A small network was trained on invented records. Each row is its activation on one of them, seen along a few directions.
Records have a field called E. Each example row is followed by its value.
Records without E are marked none.
The largest differences between rows may come from other fields.
In the rows, zero is written as 500.
Strong random noise was added to every row along 3 fixed directions; ignore it. To show where, here is one row again and again, with new noise each time:
[563 436 402 540 543 475 789 585 401 469 380 413 579 483 631 603 606 492
 572 589 481 537 412 470 267]
[575 403 382 567 504 532 751 552 442 515 434 519 596 435 647 549 602 457
 622 554 470 497 500 477 213]
[509 381 467 402 528 578 832 559 232 408 496 477 529 633 675 556 494 462
 444 587 506 571 306 467 448]
[572 348 372 566 460 614 737 512 439 550 515 640 597 420 682 482 577 408
 654 521 462 466 564 490 185]
[649 537 420 533 484 556 448 517 590 509 479 606 688 387 495 521 526 530
 512 476 505 451 617 381 392]

[612 565 461 374 499 557 506 561 473 318 380 474 586 391 551 434 549 657
 328 593 595 578 574 283 555] => e3
[589 552 565 442 485 574 191 459 626 546 602 681 546 501 276 392 344 547
 402 378 579 432 604 366 784] => none
[452 571 471 600 586 340 488 519 617 573 423 374 434 499 377 672 581 448
 628 465 404 501 474 677 462] => none
[511 560 465 605 477 493 179 423 772 653 588 652 572 371 346 516 520 406
 659 367 399 367 725 629 460] => e8
[534 631 589 414 479 440 308 485 552 453 504 492 531 552 386 443 457 625
 351 459 487 508 477 424 707] => e2
[591 444 436 409 427 667 613 510 436 424 517 665 610 409 640 414 464 558
 460 550 579 512 586 270 466] => e3
[462 581 512 508 633 333 529 599 498 410 324 186 536 614 435 715 560 602
 420 545 472 596 266 549 624] => e5
[429 382 504 478 463 657 423 406 498 618 712 694 437 558 513 423 408 365
 553 435 501 413 468 615 585] => e4
[493 457 480 550 479 433 623 535 509 476 439 420 538 540 583 517 532 532
 545 526 457 542 437 474 443] => e7
[529 503 423 557 524 453 624 527 513 526 341 399 555 450 625 547 612 472
 614 547 526 534 496 398 289] => e6
[460 272 370 651 366 645 598 395 581 661 659 774 520 379 684 389 556 365
 815 440 408 418 668 632 200] => e7
[464 395 424 699 521 451 774 573 529 518 348 451 454 469 623 533 707 405
 666 579 399 470 456 718 119] => e5
[395 534 554 404 613 445 633 539 372 385 417 257 452 678 516 642 499 531
 404 580 537 606 207 513 693] => e6
[403 349 438 518 547 508 864 555 324 479 434 417 396 538 697 586 666 440
 606 584 434 560 309 674 262] => e5
[567 499 523 433 415 523 534 537 450 474 532 539 570 548 585 479 463 543
 427 502 570 527 439 386 551] => e7
[473 256 429 529 456 639 710 438 427 580 536 716 422 421 666 334 558 377
 681 492 441 428 572 571 176] => e4
[456 426 581 410 500 638 532 365 350 499 716 678 411 617 534 453 322 352
 414 455 459 450 441 530 623] => e4
[520 608 448 601 526 321 432 511 673 548 365 364 515 378 411 584 647 607
 622 515 446 493 507 565 390] => e2
[473 490 500 329 488 602 633 573 360 436 601 536 527 630 582 460 396 543
 330 558 539 619 415 388 625] => none
[568 650 558 472 531 446 230 522 614 498 459 497 579 469 340 478 521 581
 403 421 464 478 549 416 613] => e8
[519 553 516 476 564 368 517 518 568 520 440 367 454 496 478 602 529 490
 511 585 452 515 503 506 501] => e1
[611 527 405 444 461 570 619 582 505 427 376 554 578 280 692 450 634 650
 452 586 572 542 652 246 306] => e3
[582 623 532 415 514 457 405 553 467 500 410 498 573 486 470 535 547 571
 438 512 513 511 504 372 500] => e8
[519 451 463 588 475 504 411 425 625 598 494 580 514 351 501 457 563 513
 641 474 449 454 625 575 359] => e1
[370 338 555 306 406 716 616 384 250 493 782 740 377 683 636 356 386 405
 456 484 477 509 371 624 661] => e2
[560 695 517 613 535 293 148 506 809 585 426 358 527 364 219 652 523 579
 534 459 508 405 570 561 587] => e1
[538 636 501 588 571 347 440 603 649 464 283 233 560 463 417 594 586 599
 481 507 542 510 417 385 490] => e6

Here are new rows. What is E for each?
[460 260 419 609 462 587 647 466 504 652 559 640 446 469 590 391 518 326
 745 481 453 387 527 611 233] => e4
[503 527 491 547 494 424 412 534 579 494 464 395 562 483 458 558 522 582
 517 493 515 515 453 512 573] => e7
[390 476 540 459 523 455 501 531 402 526 584 403 387 653 437 608 471 404
 487 487 469 476 310 705 632] => e8
[421 415 443 560 505 566 623 454 508 552 529 526 466 498 598 519 556 409
 651 503 476 483 452 578 389] => e6
[468 369 492 425 461 608 548 438 462 530 548 722 449 549 568 386 483 426
 536 508 524 427 539 552 385] => e4
[500 463 439 641 554 309 540 570 601 573 390 282 440 424 436 587 600 476
 647 595 457 423 549 621 336] => e1
[452 353 470 551 501 440 601 405 480 613 550 560 406 533 596 510 501 342
 660 502 432 471 547 626 312] => e1
[543 479 439 585 428 539 572 499 530 598 538 598 573 342 624 394 488 450
 595 440 538 484 699 528 261] => none
[438 390 474 514 445 660 487 436 493 563 639 637 478 507 574 428 473 403
 580 432 521 446 493 547 491] => e6
